A small network was shown many inputs. Here are its activations along a few directions, one row for each input.
Each table varies a few parts of the input and shows all the possible inputs, shuffled.
A made-up example of a description, with smaller parts first: line(4) and (point or line(9) or (values(2) and ring(5))).
Shared parts are said once, and a part with two or three values counts as separate values.

Other details of the inputs shift rows strongly along two fixed directions, in all tables alike. That doesn't count.

Table:
row 1: [ 10  15   7   6  -2   7  17  10 -14 -12   5]
row 2: [  8  14   7   8  -4   6  15   1 -14  -7   4]
row 3: [  7  14   9   8   2   8  14   5 -14  -5   5]
row 4: [  6  19   7   5  -7  -2  16  10  -5 -13  13]
row 5: [-18 -43 -11 -20  -1  -6 -22   5  -1  -4 -10]
row 6: [10 13 11  5  1  5 18 11 -8 -5  3]
row 7: [ 0 25 10 12  1  2  6  2  1  2  7]
row 8: [ 5 22 11 12  2  6 13  2 -7  1 -3]
row 9: [ -1  13   3  10   3  -3  -7 -11  15  14  -5]
row 10: [  6  20   5   6   0   3  12  12  -9 -12  14]
row 11: [11 14  9  5 -1  3 19  8 -7 -7  2]
row 12: [-11 -32 -12 -13  -2  -1  -5   9 -14 -15   2]
row 13: [-24 -39 -19 -16  -6 -11 -24   3   6  -5  -2]
row 14: [  3  -1   0   4   9   4  -5 -16  12  20 -15]
row 15: [  4  17   7   4  -3   8  18   4 -15 -12   5]
row 16: [ -7 -11  -5  -9  -3  -6   4  19  -7 -18  12]
row 17: [  4   9   5  10   4   2  -1 -10   8  14 -13]
row 18: [ 4 20  5  8 -2  1 10  2 -7 -9 12]
row 19: [  2  18   9   8  -3   4  14   5 -11  -8   0]
row 20: [ 10  -5  -3   3   3   0  -9 -16  13  23 -18]
row 21: [  1  14   2   7   7   1  -3 -12  13  14  -1]
row 22: [  0  -1   3   7   7   2  -8 -12  13  21 -16]
row 23: [ -8 -32 -13 -15  -1   0  -4  15 -12 -15   0]
row 24: [  2  12   1   7   1   0  -5 -16  14  14  -2]
row 25: [  4  -2  -3   5   9  -2 -15 -12  22  23  -7]
row 26: [-10 -48 -12 -24   0  -8 -18   7   3  -3 -10]
row 27: [  4   9   6  10   0   2  -1 -12   7  14 -13]
row 28: [ -8 -12  -6 -11  -8   3   7   8 -19 -16   5]
row 29: [  2  -3   1   4   9   5  -7 -16  13  22 -14]
row 30: [  7  15   7   6  -2   6  17   5 -17 -12   6]
row 31: [ -4   5  -2   5   0  -6 -14 -16  18  20 -10]
row 32: [ -3 -16  -3  -9  -2  -1   9  18 -13 -17   3]
row 33: [-15 -26 -14 -13  -8  -6 -10   8  -8 -16  11]
row 34: [-15  -7  -5  -6  -4  -3  -1  16 -10 -19  11]
row 35: [-15  -6  -6  -7  -7  -5  -1  14 -10 -20  10]
row 36: [ 13   7   6   6   4   0   5  -8  11  13 -13]
row 37: [-10  -9  -8  -8  -8  -4   0  10 -14 -17  14]
row 38: [-22 -39 -22 -21  -5  -9 -21  -1   4  -4   0]
row 39: [  1  -2  -4   6   9  -4 -15 -17  19  22  -8]
row 40: [ -6  -8  -9  -9  -9  -3   1  14 -12 -18  13]
row 41: [ 5 20 10  5 -1  2  6  3 -9 -8 14]
row 42: [ -1 -14  -6  -9  -5   2   6  14 -16 -19   3]
row 43: [-17 -24  -9 -19  -3  -4 -12   9  -7 -16  11]
row 44: [-15 -44 -23 -19   0  -9 -25   4   9  -3  -2]
row 45: [ 11  15   6   6  -5   7  15   5 -11  -7   3]
row 46: [13 16  9  6 -2  1 15 -1 -1  4 -5]
row 47: [ 11  -6   3   0   8   1 -13 -14  15  22 -17]
row 48: [ 3 20  5  8 -1  2 10  3 -7 -8 13]
row 49: [ -5 -15  -5  -7  -1   3   5  12 -19 -17   5]
row 50: [ 10  14   9   4  -6   3  21  10 -11 -11   4]
row 51: [-21 -39 -21 -20  -2  -8 -20   0   5  -6   0]
row 52: [  6  21   4   5  -4   2  12   9  -8 -14  13]
row 53: [  4  15   4  11  10   2  -9 -21  23  28  -7]
row 54: [  9  -6  -1   4   9   3  -9 -12  15  23 -16]
row 55: [  5  -2  -2   3   6  -7 -11 -13  26  20  -9]
row 56: [ 8 11  3  7  3 -5 -1 -9 18 13 -4]
row 57: [  0  -3  -3   6   9  -2 -16 -17  20  24  -7]
row 58: [  4  19   9   5  -1   1  15  14  -5 -11  14]
row 59: [  3  -3  -1   3   7   3  -7 -19  14  20 -15]
row 60: [  4  16   7   4  -6   8  18   4 -16 -11   6]
row 61: [  7  -8   3   1   9   0 -15 -19  13  23 -16]
row 62: [-12 -26 -13 -17  -9 -11  -5  14  -4 -15   7]
row 63: [-1 23 12  5 -3  0  5  7 -6 -8 10]
row 64: [ -5 -10   0 -13  -5  -6   0  18  -7 -19  13]
row 65: [  1   0   1   5   1  -1  -8 -16  11  21 -18]
row 66: [  6  20   4   6  -7   2  12   9  -9 -13  14]
row 67: [  7  16   7   5  -5   6  17   4 -19 -10   6]
row 68: [  7   9   9   3   6   5  -2 -14   6  15 -10]
row 69: [  6  -2   0   1   7  -4 -20 -15  22  22  -9]
row 70: [  1  12   1   7   5   1  -5 -15  15  14  -2]
Description of these inputs: values(2) and line(5) and (point or line(6)).
Changing only the values(2) part turns row 59 into row 70. The same change can be made to row 2. Which row results?
Answer: row 33
Start at row 29 and move only the line(6) part, one step at a time. The first step leads to row 14. Which rows follow, in order?
Answer: row 59, row 15, row 60, row 28
Which other rows does row 8 become when the line(5) part takes its other values? List them by row number.
Answer: row 14, row 23, row 32, row 49
List by row number the other rows that have the values(2) part and the line(5) part in common with row 37.
Answer: row 18, row 33, row 39, row 41, row 48, row 57
Which other rows does row 4 become when the line(5) part takes its other values? List them by row number.
Answer: row 13, row 24, row 33, row 66
Which other rows does row 17 become when the values(2) part takes its other values? List them by row number.
Answer: row 9
Which other rows does row 42 become when the line(6) part takes its other values? List them by row number.
Answer: row 1, row 20, row 23, row 45, row 54

Table:
row 71: [ 10  26  11  11   4  -9   3 -10  26  16   4]
row 72: [-19 -23  -6 -14  -5   8   8  15 -30 -25  -6]
row 73: [ -7   4  -6  -5 -12  -3  12  27 -12 -33  30]
row 74: [  2  -4  -2 -13 -11   8  20  20 -33 -28  11]
row 75: [-37 -46 -21 -24 -12  -9 -27   9  -9 -20  10]
row 76: [-17  35  10   6 -10   8  23  20 -31 -36  24]
row 77: [  5  19   9   7  -9  12  37  19 -44 -29  15]
row 78: [  3   0  -7   4   5 -10 -21 -24  28  20  -6]
row 79: [ 11  54  14  29   2   3  13 -19   5  17   8]
row 80: [-19 -16  -7 -15   4   1  -9  24 -16 -27  28]
row 81: [  6 -39  -7 -11  10 -10 -18 -17  31  31 -30]
row 82: [19 55 23 25  4 -5 10  0 19 14  4]
row 83: [  2 -38  -7  -7  23   4 -29 -19  21  33 -25]
row 84: [ 24  15   7  14   4   7  12 -10  13  18 -14]
row 85: [ -6 -36  -8  -5   4   1 -27 -28  16  32 -33]
row 86: [ 34  42  20  23   5  10  22 -17   0  13 -10]
row 87: [ 17  -4   7   5   8  -5  -4  -3  19  23 -25]
row 88: [-28 -45 -29 -31 -11 -12 -24  12  -4 -19  14]
Describe the family of inputs behind these rows.
Answer: values(2) and (point or line(8))
Changing only the values(2) part turns row 81 into row 71. The same change can be made to row 84. Which row results?
Answer: row 73
Which other rows does row 72 become when the values(2) part takes its other values? List them by row number.
Answer: row 76

Table:
row 89: [ 10 -26  -2  -1  13  -2  -7 -20  14  29 -23]
row 90: [ 15  36  14  15   2  -5   2 -14  19  19  -3]
row 91: [ -7  -8  -9  -2   5  -6 -24 -23  21  25 -10]
row 92: [ -4 -37 -17 -17   0   6   4  20 -13 -16  -7]
row 93: [  3   6   5   5  -4   9  22  11 -27 -26  -2]
row 94: [ -8 -33 -12 -13  -4   0  -2   8 -20 -21  -9]
row 95: [-16 -25 -15 -15  -7  -2 -12   9 -10 -17  15]
row 96: [ -1 -41  -7 -17   0   0   4  11 -19 -13   0]
row 97: [  7  -9  -5  -8   0  10  18  19 -19 -17  -2]
row 98: [-16 -25 -16 -19 -12  -9 -10  10  -7 -18  12]
row 99: [ 10  43  16  14  -8   2  28  16 -11 -21  22]
row 100: [-22 -22 -16 -16  -6  -5 -10  10 -11 -16  12]
row 101: [ 20  26  21   9   5  12  12 -19   6  22 -19]
row 102: [  3 -35 -15 -20  -1   6   0  18 -16 -15  -4]
row 103: [  1 -11 -10   0   0  -7 -23 -22  27  23  -8]
row 104: [ 10  30  23   6  -5  18  38  13 -26 -19   4]
row 105: [ -6  15   6   2  -2   0  13  21 -13 -22  17]
row 106: [  4   6   5   3  -4   7  22  10 -27 -26  -1]
row 107: [  0  35  14   6  -2   6  19  16 -24 -22  23]
row 108: [-10 -28 -12 -17  -9  -9 -12  16  -3 -20  13]
row 109: [ 13  30  19  15  -9  12  34  18 -32 -15   3]
row 110: [-16 -26 -13 -13  -8  -9  -7  17   0 -20  10]
row 111: [ 19  28  21  13   1  11  43  11 -28 -14   9]
row 112: [ 18  45  12  24   1   1   7 -22  20  24  -1]
row 113: [ -7 -21   1 -18  -5   7  11  12 -17 -18  -5]
row 114: [ -1 -36 -15 -20   0   4   0  18 -16 -15  -5]
row 115: [ 17  42  12  21   0   0   5 -22  18  21   0]
row 116: [-19 -26 -12 -13   0  -2 -12  14  -9 -17  12]
row 117: [ -8 -13  -6 -11  -9  -8  -3  16  -6 -21  15]
row 118: [ 18  23  16  24   2   9  12 -11   3  26 -22]
row 119: [ 11 -26  -1  -2  12  -3  -8 -21  13  28 -23]
row 120: [-18 -24 -10 -17  -2  -3 -14  13 -11 -16  12]
row 121: [-12 -14  -5  -9  -1  -4  -2  19  -6 -21  13]
row 122: [  8  17   4   9   3  -8  -7 -14  23  21  -7]
row 123: [ 18  46  20  21  10   0   3 -16  18  24  -3]
row 124: [-20 -26 -12 -13   0  -2 -10  14  -7 -18  12]
row 125: [ -8 -25 -11  -7  10 -12 -31 -14  29  25 -16]
row 126: [  2  14   5  15  11   4  -8 -16  20  22  -5]
row 127: [ -7 -35  -3 -25  -6   6   0  10 -17 -16  -5]
row 128: [-12 -23 -17  -7   1 -13 -26 -22  31  25 -15]
row 129: [ -7 -27 -11  -5  10  -4 -35 -19  26  25 -11]
row 130: [ -4 -26 -13  -6   4 -14 -30 -16  33  23 -14]
row 131: [  7 -27  -3   2  13  -1  -5 -19  16  28 -24]
row 132: [ 20  42  16  18   2  -2   3 -16  20  22  -2]
row 133: [  1  -9   3  -3  -9   4  11  17 -28 -13  -3]
row 134: [ 29  25   9  15  11  13  14 -10   8  23 -19]
row 135: [  9   6   7   1  -6   9  17   9 -30 -25   1]
row 136: [-16 -23 -17  -4   6  -7 -28 -22  27  26 -14]
row 137: [ 10  42  16  21  11   5   4 -17  15  23  -3]
row 138: [ -1  35   7   9 -12   2  27  15 -17 -23  22]
row 139: [ -4   1  -6   9   6   0 -15 -21  23  24  -7]
row 140: [-21 -25 -16 -13  -6  -3  -8   9  -8 -17  13]
row 141: [ -9 -23 -13  -5   4 -14 -27 -16  34  24 -16]
row 142: [ -2 -34  -5 -14   7   2 -19 -21  19  27 -32]
row 143: [ -5  17   0  -1 -11  -3  15  13 -15 -21  19]
row 144: [  6  44  14  14  -6   9  24   8 -21 -18  26]
row 145: [  6  41  15   9  -8  -1  28  18 -14 -22  21]
row 146: [  4  15   0  14   0  -2  -4 -19  24  20  -5]
row 147: [-10 -10  -6   2  11  -4 -23 -17  24  25 -13]
row 148: [  4  16   1  13   5   1  -9 -20  18  23  -3]
row 149: [ -1  14   6   2  -2   1  11  20 -13 -22  20]
row 150: [  2  33   8   9 -12   3  26  14 -16 -24  24]
row 151: [ 11  43  16  21  11   5   2 -17  14  24  -2]
row 152: [ -5 -36  -7 -13 -10   1  -4  16 -23 -11  -7]
row 153: [-14 -25  -9 -18  -3  -8 -13  17  -7 -18  11]
row 154: [ -9   3  -5  -7 -11  -6   5  10 -12 -19  16]
row 155: [-18 -25 -11 -14  -1  -3 -14  13 -10 -18  13]
row 156: [ -2 -26  -9  -5   9  -8 -34 -16  30  24 -12]
row 157: [ 24  31  19  25   3   9  12 -14   2  29 -22]
row 158: [-24 -24 -17 -17  -6  -5  -8  10  -9 -17  11]
row 159: [ 16  47  14  21   5   6   3 -24  14  26   0]
row 160: [ -5  16   7  -1  -2  -2  13  20 -13 -22  17]
row 161: [ -3  13   6   4  -2   2  13  21 -11 -23  19]
row 162: [ 19  40  18  22  10   2   1 -15  18  21  -1]
row 163: [  2 -32 -10  -5   8  -3 -24 -26  15  21 -33]
Changing only one part turns row 91 into row 159. The same change can be made to row 114. Which row results?
Answer: row 102
Changing only one part turns row 149 into row 156. The same change can be made to row 143. Which row results?
Answer: row 98
Describe the family of inputs behind these rows.
Answer: line(5) and (values(5) or (values(2) and ring(5)))
Which other rows does row 106 become when the values(5) part takes its other values? List them by row number.
Answer: row 97, row 109, row 111, row 113
Start at row 147 and move only the line(5) part, one step at a time. The first step leads to row 137. Which rows follow, in order?
Answer: row 151, row 107, row 120
Which other rows does row 120 become when the values(2) part takes its other values? List them by row number.
Answer: row 129
Which other rows does row 94 become when the values(5) part takes its other values? List them by row number.
Answer: row 89, row 134, row 142, row 157
Which other rows does row 128 become when the ring(5) part takes its other values? List them by row number.
Answer: row 137, row 145, row 158, row 160
